These are the activations of a small neural network, seen along a few directions. Each row is one input.
In each table, some parts of the input vary, and every possible input appears once, in random order.
A made-up example of a description, with smaller parts first: one of 6 places along a line, together with either a single point or one of 9 places around a ring or (one of 2 separate values, together with one of 8 places around a ring).
Shared parts are said once, and a part with two or three values counts as separate values.

Table:
R1: [  0 -17  27   9 -27 -19 -30  21  12 -14  21]
R2: [  6  -2 -56   5  10  44  25  37  14  40 -41]
R3: [ -3  12  -4 -14 -16 -15 -11 -24  -3 -22  -8]
R4: [-19  59 -42 -10  -4  26   6  24  27  38 -41]
R5: [  7  13  33   7   9 -10  18   1 -19  16  31]
R6: [ -1 -26  15  -5  33  -3  17 -16 -28  14  -2]
R7: [-22  -3  -1  -7 -11 -40 -34  -3  15 -22  -6]
R8: [-12  24   5 -17  16 -26  10 -24 -16  10   6]
R9: [ 10  44 -14  18 -19  44  29  40  42  47  -7]
R10: [ 10 -37   1  -5   1   8   6  -9 -11 -31 -12]
R11: [ -6  14  -7 -11   8 -12 -15 -34  -8  -7  13]
R12: [-11 -51   2   3   4 -14 -18  10   8 -31  -8]
R13: [ 10   3  21  18  -3   6  -5  -8 -10  -4  37]
R14: [ 14   1  22  13 -29   2  -2   2  -6 -20  14]
R15: [ 14 -35  -1  -3  29   8   1 -16 -18 -15   3]
What is each input in this table made of?
> one of 3 separate values, together with either a single point or one of 4 places along a line
The inputs of R12 and R1 match in every part but the choice among 3 separate values. If R2 is changed in the same way as R12 into R1, which row does it become?
> R9

Table:
R16: [-10  -5  38  -2 -20 -54 -27 -13 -12 -37  28]
R17: [ 13  34  -2   8  -3  26  31  -2 -14  29  12]
R18: [  9 -24  55  12   0 -42 -17  -6 -15 -20  29]
R19: [ 6 14  0 12  8 26 -6 29  9 27  2]
R20: [ 15  50 -11  13 -29  14   2  -4   7  10  -8]
R21: [ -4   1 -22  -4 -14  15  14  22  38  13  -7]
R22: [  5 -19 -13   4  10  26  15  31   4  10 -37]
R23: [-15  22 -29 -10  12   2  18   0  18  30 -17]
R24: [-11   8 -31 -21  18  11  13   8  -1  12 -44]
R25: [  3 -14 -20 -11  -8  26   7  21  19   3 -38]
R26: [ -2  -5  -9  15   3  22  18  26  19  26 -11]
R27: [  1 -46   6   5  -3 -28 -30 -38 -22 -61   8]
R28: [ -4 -13  45  -6 -15 -40 -20  -7  -6 -38  37]
R29: [ 18  40  -1   7 -25  28  16   5  13   5   7]
R30: [ -6  -4 -32  -5 -10  13  -4  17  10   4 -49]
R31: [-21   1  48 -13   4 -48 -20 -31 -20 -19  28]
R32: [ -7  42 -16 -10  18   7  -5   2   8  30  -6]
R33: [-12  10 -35   1 -16   1   3  18  30  15 -17]
R34: [  6 -58  14   2  21 -24 -10 -36 -36 -39  25]
R35: [ -3 -20  45  -2   2 -46 -10 -15 -30 -11  39]
R36: [19 33 11 23 -5 30 23 11  1 17  4]
R37: [  9  58  -6  -1   1  14  22 -21   1  24  -6]
R38: [ 10 -58  22  15  16 -19 -17 -25 -23 -49  17]
R39: [  7  19 -10  -4  -9  21 -11  22  28  17   0]
R40: [  4 -52  15  -2   1 -16 -21 -29 -17 -62  21]
R41: [ -1  16 -12  -3  13  17   7  17  -1  36  10]
R42: [  1 -17 -25 -10  13  19  23  19  -8  20 -32]
R43: [ -4  30 -22  -1 -10   7 -21  21  19  15  -6]
R44: [ -8  -3 -23  -1   8  13  30  14   8  35  -2]
R45: [-15 -40  18 -10  19 -21 -21 -55 -28 -45  14]
What is each input in this table made of?
> one of 5 places around a ring, together with either one of 2 separate values or one of 4 places along a line
The inputs of R22 and R42 match in every part but the place on the ring of 5. If R19 is changed in the same way as R22 into R42, which row does it become?
> R41
Change only the place on the ring of 5 in R26. List by row number the other rows that result.
> R21, R23, R33, R44
Change only the place on the line of 4 in R25. List by row number the other rows that result.
> R21, R29, R39

Table:
R46: [-1 38 -8 -4  4 12 17  5  2 28 -1]
R47: [ -7   5  23   0 -11 -26 -19 -14  -3 -17  20]
R48: [  1 -28  16   6  -2 -13 -13   0  -2 -25   8]
R49: [ -5  33  -6  -2 -15   2   2  12  19  20  -4]
R50: [  4  -4  22   2  10 -15   4 -23 -22  -8  17]
R51: [  5  -3 -18   4  11  28  17  14   3  22 -12]
R52: [ 2 26 -5 -1  6 18 25  5 -3 30 -5]
R53: [  6  -4 -18   5   4  26  10  22  10  14 -15]
R54: [-17 -44 -21 -20  12 -16 -13 -20  -6 -36 -23]
R55: [  5 -36  15   3   5  -8  -3  -2 -11 -18   9]
R56: [  6  14 -12   3 -17  15  -5  19  21   8 -14]
R57: [  2 -15  19   1 -14 -14 -20  -2   0 -27  11]
R58: [  4   1 -13   6  -5  19   4  25  17   8 -17]
R59: [  7 -34  11   4  14  -7   3 -12 -16 -13  11]
R60: [-15 -16 -46 -14  12  13  -1   8  10   3 -48]
R61: [ -2  -4  17   2 -15 -22 -19  -5  -3 -24  19]
R62: [  5 -24  15   6  13  -7   7 -20 -23 -11  14]
R63: [ -3  12  22  -2  -2 -24 -15 -20  -8 -11  22]
R64: [  2  25 -13   3 -20   6  -2  18  20  12  -6]
R65: [  5  10 -15   5  10  27  22   4   0  25  -7]
R66: [ -1   6  21  -3   6 -20  -7 -20 -21  -7  21]
R67: [-3 43 -7 -5 -5  7  7  7 16 26 -1]
What is each input in this table made of?
> one of 2 separate values, together with either a single point or one of 10 places around a ring
The inputs of R64 and R61 match in every part but the choice among 2 separate values. If R49 is changed in the same way as R64 into R61, which row does it become?
> R47
Change only the choice among 2 separate values in R66. List by row number the other rows that result.
> R46

Table:
R68: [ -2 -13  10  -2  -4 -17 -13 -12  -7 -23   7]
R69: [ -2  11 -18  -2  -4  13   5  11  15  12 -16]
R70: [  3 -23  13   3   4 -10  -7 -13 -10 -19  11]
R71: [ -1 -17  15   1  -2 -17 -15  -5  -6 -20  10]
R72: [  0   7 -15  -1  -5  14   5  18  14  14 -13]
R73: [  5  53  24   7 -13  -7   4  -4   2  20  30]
R74: [  0 -24  14   0   8 -13  -2 -14 -14 -17   9]
R75: [  3   5 -17   3   2  20  11  12   6  15 -14]
R76: [  1   4 -16  -1   5  18  14  11   5  18 -17]
R77: [ -5 -16   9  -3   5 -17  -9 -15 -12 -17   9]
R78: [ -3  12 -19  -4   4  16   7  10   8  17 -16]
What is each input in this table made of?
> either a single point or (one of 2 separate values, together with one of 5 places around a ring)

Table:
R79: [  0  11 -36   1   6  25  -8  13  18  15 -19]
R80: [ -2  -8 -19 -12  11  -2  10 -14 -14   3 -16]
R81: [  0  25   4  -5   4 -18   7 -18 -15   5  10]
R82: [ 11 -11  31  19  -5 -10  -6  -5 -12  -4  25]
R83: [ -9   4  11  -8  -7 -27 -17 -11  -9 -12  24]
R84: [ -7  19  13  -4   2 -19  -2 -27  -6  -1   5]
R85: [  6 -39   7  13  10   6   3   2  -7 -14  -2]
R86: [-3 42  0 -5 -1 13 12  6 11 30  0]
R87: [-21 -17 -15  -8  11 -10  -5 -13   1 -15 -13]
R88: [ -2  41  -8   0 -16  20  -9   4  15  17   5]
R89: [ -9  14  13  -4 -31 -24 -35  18  15 -20  -2]
R90: [ 14   1  24  18   2   1   4  -4 -19  -2  27]
R91: [ 11 -12  28   9  -7 -15 -14  -5  -4 -11  29]
R92: [  9 -41   6   2   6   0  -9   1   1 -18   1]
R93: [-18  14  11   0   0 -25 -12 -19  -5  -9  13]
R94: [-12 -25 -13 -15   6 -12 -12  -5  -3 -20  -3]
R95: [ -2 -36  -2  -5   8  -6  -8  -5   7 -24   0]
R96: [ 10  11  21   5   4   4  13  -6 -17  -1  20]
R97: [  6 -18  -2   1  14  19  15   0 -16  -5  -8]
R98: [  2  -7  23   2  -8 -23 -17 -13   0 -13  27]
R99: [ -8 -17  -8  -9 -22 -10 -27  24  21 -23 -29]
R100: [  2   5 -32   9 -23  25  14  21  26   3 -25]
R101: [10 28  1  1  2  7 24 29 15 45  4]
R102: [  4  22  15  -4   7  -1   6 -14 -16   8   9]
R103: [-10 -14 -13 -12  13  -4   6 -20  -1  -7 -18]
R104: [  8 -28  -1  14  16  16  11   2 -14  -9  -2]
R105: [  3  -2 -23   5  13  16  25  37  12  41 -20]
R106: [  3  -7  -8  -9  16  13   7  -8 -16   5 -17]
R107: [ -7  10 -24  -6   6  23  12  13   8  30 -22]
R108: [ 10  37  -8   9 -38  19  10  15  24   5   0]
What is each input in this table made of?
> one of 2 separate values, together with either a single point or one of 4 places along a line or one of 10 places around a ring
The inputs of R94 and R83 match in every part but the choice among 2 separate values. If R107 is changed in the same way as R94 into R83, which row does it become?
> R86
Change only the choice among 2 separate values in R85. List by row number the other rows that result.
> R82
